A small network was shown many inputs. Here are its activations along a few directions, one row for each input.
In each table, some parts of the input vary, and every possible input appears once, in random order.
Descriptions start from the smaller parts, as in this example, which fits no table here: one of 3 separate values, together with either a single point or one of 11 places along a line or (one of 4 places along a line, together with one of 5 places around a ring).
Shared parts are said once, and a part with two or three values counts as separate values.
In the rows, zero is written as 128.

Other details of the inputs vary at random and push rows far along two fixed directions, the same in every table; ignore that.

Table:
R1: [178  76 128 124 114  57 108  69 105  70 124 102]
R2: [117  82 117 123 156 159 135  38 125 100  82 163]
R3: [138 147 125  86 138 166 147 157 113 134 131 146]
R4: [140 153 147 116 132 180 159 148 133 126 101 120]
R5: [151 171 143  97 128 135 127 176 136 148 130 133]
R6: [103 123 142 139 132 171 151  78 145 106  99 154]
R7: [101 103 105 122 161 194 131  97  64 118 114 168]
R8: [122 139 162  98 152 123 147  78 120 116 102 184]
R9: [150  98  90  92 163 203 160  84  83 108 105 167]
R10: [104 131 138  98 142 141 147  94 119 120 122 178]
R11: [ 88 137 118 118 105 143 115 141 147 154 149 144]
R12: [ 85 188 193 134  89 173 134 169 156 169 131 144]
R13: [179 136 154 114 167 126 180  87 121  90  76 149]
R14: [191  67 134 139 143  61 159  62 117  81 187 105]
R15: [138 120 104 139 113 182 135 145 145 141 109  97]
R16: [147 108 100 134 175  37 124  89 110  96 111 135]
R17: [111 142 142 152 101  80 122 131 188 146 118  99]
R18: [157 146 102 117 117  67 103 176 171 151 133  78]
R19: [120 146 131 178 121  61 101 168 163 142 120  73]
R20: [119 115 106 130 167 135 132  96  84 103 117 161]
R21: [127  75  76 129 136  67 117  67 151 124 118 130]
R22: [179 110  92 145 143  86 148  95 158  99  91  95]
R23: [ 89 135 107 148  74  91 116 182 178 175 172 106]
R24: [177  79 118 131  96  38 100 101 118  85 149 100]
R25: [105 159 161 100 123 137 138 130 126 145 137 183]
R26: [132 144 174 147 170 129 153  98  98  99  85 158]
R27: [ 72 165 140 129 122 220 101 184  98 155 141 141]
R28: [165  97 160 105 146 157 149  65  83  87 181 139]
R29: [180 109  61 122 138  48 124 115 153 115 128 103]
R30: [171 162 132 120 123  73 115 166 164 144 120 101]
R31: [188  95 133 137 127  51 109  74 137 100 179  72]
R32: [183 101 150 158 122  78 139  57 137  89 160  67]
R33: [144 140 114 114 133 178 130 138 131 125 110 125]
R34: [ 96 133 135 126 121 164 118 110 148 131 115 147]
R35: [133 122 171 119  83 177 107 122  86 102 133 118]
R36: [ 99 132  99 172 104 119  62 186 153 174 141  75]
R37: [137 123 172 146  69 157 119 130 107 107 133  93]
R38: [151 104 105 105 160 213 148  84  99 105  84 151]
R39: [139 136 181 122 109 190 121 115 108 121 185 102]
R40: [ 99 153 166 113 114 141 162 148 127 150 147 180]
R41: [ 96 190 171 141 114 139  91 207 128 170 139 123]
R42: [ 88 113 134 145 111 196 131 108 152 138 109 137]
R43: [ 73 151 126 146 109 184 127 203 104 162 167 135]
R44: [144 122 114 158 157  32  99 111 141 110 102  97]
R45: [128 156 145 138 105  39  98 138 187 155 126 112]
R46: [132  77  64 169 143  48 124 112 124 126 131  99]
R47: [ 76 161 147 135 115 170 133 210 102 162 162 138]
R48: [104  90 112 111 148 167 132  59 122 113 100 161]
R49: [ 63 126 119 131  84 198 131 173 139 178 165 140]
R50: [154 116  66 133 105  94  91 164 168 162 134  70]
R51: [143 153 155  92 141 180 183 166 101 131 137 178]
R52: [ 96 148 151 120 117 135 116 131 156 144 120 134]
R53: [132 145 113 100 127 190 130 155 122 138 124 130]
R54: [115 114 124 122 132  83 161 104 139 123 131 151]
R55: [127 117 133 119 188 118 135  80  86  90  90 156]
R56: [107 130 102 141  97  67  87 142 189 158 142  97]
R57: [ 98 133  86 166  95  99  56 198 154 188 155  69]
R58: [144 177 134 101 105 118 118 215 150 170 158 124]
R59: [148  95  79 119 133 154 162 127 114 129 130 128]
R60: [127 107 135  99 171 109 153  40 120  89  86 172]
R61: [129 124 105 165 144  82  91 124 138 121 112 103]
R62: [124 135 116 104 128 213 173 162 102 133 142 155]
R63: [144 154 132 107 130 150 128 159 140 135 114 114]
R64: [126 116 123 171 151 114 126 105 126 104  97 117]
R65: [141  90 155 123  90 149 141 133  83  93 161 137]
R66: [107 178 147 135 115 102  96 208 125 170 160 132]
R67: [117  96 120 162 163 173 136  82 101 101  86 137]
R68: [126 144 137  93 136 199 178 170 103 133 139 158]
R69: [119 142 154 133 153 118 155 149  91 125 135 170]
R70: [129 160 135 146 127  38  86 175 147 155 135 101]
Description of these inputs: one of 5 places along a line, together with either one of 2 separate values or (one of 3 separate values, together with one of 4 places along a line).
- Changing only the place on the line of 5 turns R67 into R7. The same change can be made to R13. Which row results? => R58
- A walk changes only the place on the line of 4. It starts at R67 and steps to R64. List the rest of the walk in order. => R19, R26
- Which other rows does R20 become when the place on the line of 5 takes its other values? List them by row number. => R27, R43, R61, R64
- Which other rows does R44 become when the place on the line of 5 takes its other values? List them by row number. => R16, R19, R47, R55
- Which other rows does R66 become when the choice among 3 separate values takes its other values? List them by row number. => R25, R58

Table:
R71: [167  83 109 136 153  47 134  62 109  78 118 118]
R72: [138 140 125 155  82  78  91 176 160 151 159  58]
R73: [ 71 185 169 113 123 219 120 190 116 177 119 160]
R74: [168  84 116 134 147  53 128  45 135  80 112 123]
R75: [107 167 123 148 109  49 105 191 187 166 124 105]
R76: [113 159  99 143 123  64  84 188 177 175 126  93]
R77: [184  78  88 121 155  57 145  65 133  87 106 119]
R78: [109  93 147 109 174 220 170  50  63  83 104 196]
R79: [121 126 113 148  82  82  88 163 181 165 159  76]
R80: [192 132 155 107 183  17 174  67 124  83 117 156]
R81: [160  78 107 148 157  73 138  44 134  87 100 116]
R82: [ 94 162 174 102  87 236 124 180 102 149 159 135]
R83: [126 138 129 163  83  90  86 164 166 153 159  72]
R84: [129  98 133  96 176 223 181  73  54  82 105 194]
R85: [ 75 184 173 115 117 203 136 195 132 162 121 165]
R86: [114 159 159 121  99 233 126 187 106 152 151 127]
R87: [190  87 106 122 153  65 140  66 125  83 110 123]
R88: [143 131  99 152  91  86 100 186 169 161 154  64]
R89: [ 74 186 135 109 122 229 125 195 123 170 124 167]
R90: [ 63 189 167 112 105 207 135 193 119 181 127 182]
R91: [125 104 134 107 171 233 179  54  73  84  94 180]
R92: [127 129  94 141  85  85  96 169 179 166 159  74]
R93: [138 105 148  99 173 221 173  73  48  79 109 194]
R94: [158  73  78 140 163  57 141  54 124  91 112 123]
R95: [116 130 120 161  86  72  81 169 160 155 171  81]
- What do these inputs look like to the network? => either a single point or one of 6 places along a line or (one of 3 separate values, together with one of 6 places around a ring)
- List by row number the other inputs of the same sort as R85. => R73, R75, R76, R89, R90
- Which other rows does R83 become when the choice among 3 separate values takes its other values? List them by row number. => R74, R95

Table:
R96: [203  79  53 139 152  15 129  82 158 101 102  84]
R97: [108 115 146 122 156 207 155  71  98  99  87 167]
R98: [115 193 173 103 102 183 134 209 131 162 152 135]
R99: [132  89  81 128 163 100 137  82 115 108 108 150]
R100: [147 125 134  94 168 209 172 101  86 100 100 168]
R101: [144 163 124 132  98  93 104 205 164 163 147  83]
R102: [150  93  79 144 164  22 132  81 140 107 110 128]
R103: [135 123 133 119 165  51 147  87 120 105 110 164]
R104: [101 133 105 153  83 129  81 172 175 171 139  76]
R105: [ 75 174 151 125 106 173 118 201 122 175 155 151]
R106: [153 111 113 162  63  45  74 170 164 151 204  36]
R107: [132  88 155 116 125 215 154  78  64  84 150 149]
R108: [119 123 157 127 154 162 144  72 110  99  88 162]
R109: [ 79 184 189 128  93 186 112 180 144 167 140 139]
- What do these inputs look like to the network? => either one of 2 separate values or (one of 3 separate values, together with one of 4 places along a line)
- List by row number the other inputs of the same sort as R109. => R96, R97, R98, R99, R100, R101, R102, R103, R104, R105, R108

Table:
R110: [109 138 157 103 171 204 165 101  74 102  99 196]
R111: [ 93 164 155 113  96 186 129 182 136 164 154 138]
R112: [114 144 149 123  97 186 116 181 110 151 167 117]
R113: [101 154 139 132  83 125 107 179 164 171 164 112]
R114: [153 123 113 132 165  60 138 106 127 111 104 136]
R115: [160 107  98 150 138  18 114  92 168 114 100  94]
R116: [166 108 108 125 148  47 142  90 148 106 114 125]
R117: [113 163 131 136  99 133 103 193 158 166 136 102]
R118: [167  99 124 131 140  74 126  81 118  93 130 112]
R119: [120 167 138 117  99 140 121 199 150 171 153 117]
R120: [120 111 154 117 148 238 158  82  78  93 109 162]
R121: [141  89  75 136 148  93 125  92 132 113 111 122]
R122: [123 141 128 139  79 130 100 185 150 161 174  83]
R123: [105 153 126 149 102  79  96 186 160 166 147 100]
R124: [139  86  76 135 150  97 130  84 130 112 111 126]
R125: [125 117 163 100 147 236 168  91  54  90 123 183]
R126: [ 96 129 162 111 163 199 157  84  79 104 105 197]
R127: [159  90 109 139 136  90 133  79 130  99 123 106]
R128: [ 92 159 144 141  91 154 100 178 155 169 142 112]
R129: [165 119 108 131 158  70 134  96 140 106  91 122]
- What do these inputs look like to the network? => either one of 2 separate values or one of 6 places along a line or (one of 3 separate values, together with one of 4 places along a line)
- Which of the alternatives is R122? => one of 6 places along a line
- List by row number the other inputs of the same sort as R126. => R110, R111, R113, R114, R115, R116, R117, R119, R123, R128, R129

Table:
R130: [133 134 122 139 110 140 116 161 136 140 137 100]
R131: [121 146 118 116 121 127 124 162 146 154 134 128]
R132: [139 130 116 152 104 102 104 157 156 142 135  76]
R133: [153 143 111 131 120  67 118 163 164 146 136 100]
R134: [120 153 136 138 118 133 118 163 147 146 118 110]
R135: [154  85  99 138 144  53 133  81 130 103 130 119]
R136: [ 77 158 164 103 126 230 148 161  94 149 141 181]
R137: [117 150 130 145 113 119 106 160 157 152 118 105]
R138: [129 150 129 129 115 115 116 156 156 150 128 112]
R139: [135 120 136 108 150 130 157  87 113 104 111 167]
R140: [106 142 132 139 113 106 115 155 145 153 143 123]
R141: [113 138 154 129 110 177 132 152 112 136 153 125]
R142: [152 100 106 128 150 123 141  91 111 101 108 131]
R143: [117 127 111 136 109 141 109 159 140 149 137 105]
R144: [123 118 140 116 148 136 148  74 121 106 103 164]
R145: [118 129 163 108 150 181 158  75 105 100  99 178]
R146: [106 148 127 139 115 136 110 161 149 156 121 118]
R147: [118 142 106 141 118  80 105 170 147 154 139 111]
R148: [112 130 121 141 107 155 107 153 139 149 133 106]
R149: [105 125 108 137 111 133 103 159 132 150 148 113]
R150: [135 114 117 140 158  83 127  84 128 106  97 136]
R151: [114 150 127 136 123 121 115 169 134 148 136 124]
R152: [137 139 125 144 117  59 118 161 154 145 148 106]
R153: [157 129 108 132 109  94 116 158 151 140 150  89]
R154: [156 125 128 115 158 111 152  93 126 103 100 140]
R155: [121 146 150 109 116 216 140 153 110 135 140 132]
R156: [145 118 136 131 154  86 148  91 123 102 113 139]
R157: [141 157 163 130 117  84 101 164 126 134 147 110]
R158: [132 113 153 110 154 194 168  90  72  93 127 173]
R159: [ 96 158 147 129 122 171 122 167 122 147 130 136]
R160: [117 102 122 126 154 166 136  80  93 102 111 156]
R161: [106 138 150 107 107 209 140 146 106 137 150 150]
R162: [127 127 113 153 106  93  98 157 148 143 147  83]
R163: [ 97 155 160 128 118 168 129 154 122 146 137 145]
R164: [145  99 127 139 141 101 136  78 118 100 123 127]
R165: [144 128 113 139 104  99 106 147 159 143 142  85]
R166: [119 127 151 102 164 180 172  96  77 104 115 193]
R167: [149 106  96 135 157  60 131  90 143 111  93 126]
R168: [ 99 132 143 130 109 178 123 148 115 144 153 134]
R169: [101 142 115 145 115 101  98 160 150 157 133 114]
R170: [121 121 118 131  97 111 111 143 153 145 153 106]
R171: [143 120  99 140 105  81 103 146 164 148 145  85]
R172: [106 133 122 127 116 169 118 162 109 144 149 130]
R173: [142 128 129  96 164 159 165 100  99 107 105 174]
R174: [101 142 112 136 118 108 105 168 145 158 137 121]
R175: [119 150 151 127 109 128 126 146 149 141 133 122]
R176: [153  97 106 136 154  95 134  88 111  96 117 127]
R177: [114 139 126 127 107 100 116 150 160 151 140 122]
R178: [170 114 151 123 144  90 123  90  92  86 131 121]
R179: [154 120 118 131 159  96 143  99 127 104  93 135]
R180: [167  91  88 124 146  68 133  86 139 106 119 115]
R181: [143 103 135 128 133 125 138  69 125  98 116 132]
R182: [ 90 163 157  98 127 241 144 157 106 150 125 172]
R183: [112 141 159 111 108 210 141 145 109 133 148 145]
R184: [ 96 139 140 135 111 190 111 153 115 144 141 126]
R185: [161  98 123 134 132  79 136  74 139  95 121 110]
R186: [135 123 126 114 165 150 155  96 102 105  91 164]
R187: [128 102 136 116 139 160 146  68 109 100 116 154]
R188: [141 123 145 112 151 132 158  87 116 100 109 162]
R189: [158  93 107 133 143  69 140  90 118 103 134 124]
R190: [160  95 106 148 144  81 123  77 138  99 100 104]
R191: [140 131 112 118 112 134 125 158 132 143 149 112]
- Changing only one part turns R147 into R172. The same change can be made to R177. Which row results? => R170
- What do these inputs look like to the network? => one of 2 separate values, together with either a single point or (one of 5 places around a ring, together with one of 6 places around a ring)
- Which other rows does R165 become when the place on the ring of 6 takes its other values? List them by row number. => R153, R155, R171, R180, R191
- Which other rows does R142 become when the choice among 2 separate values takes its other values? List them by row number. => R186
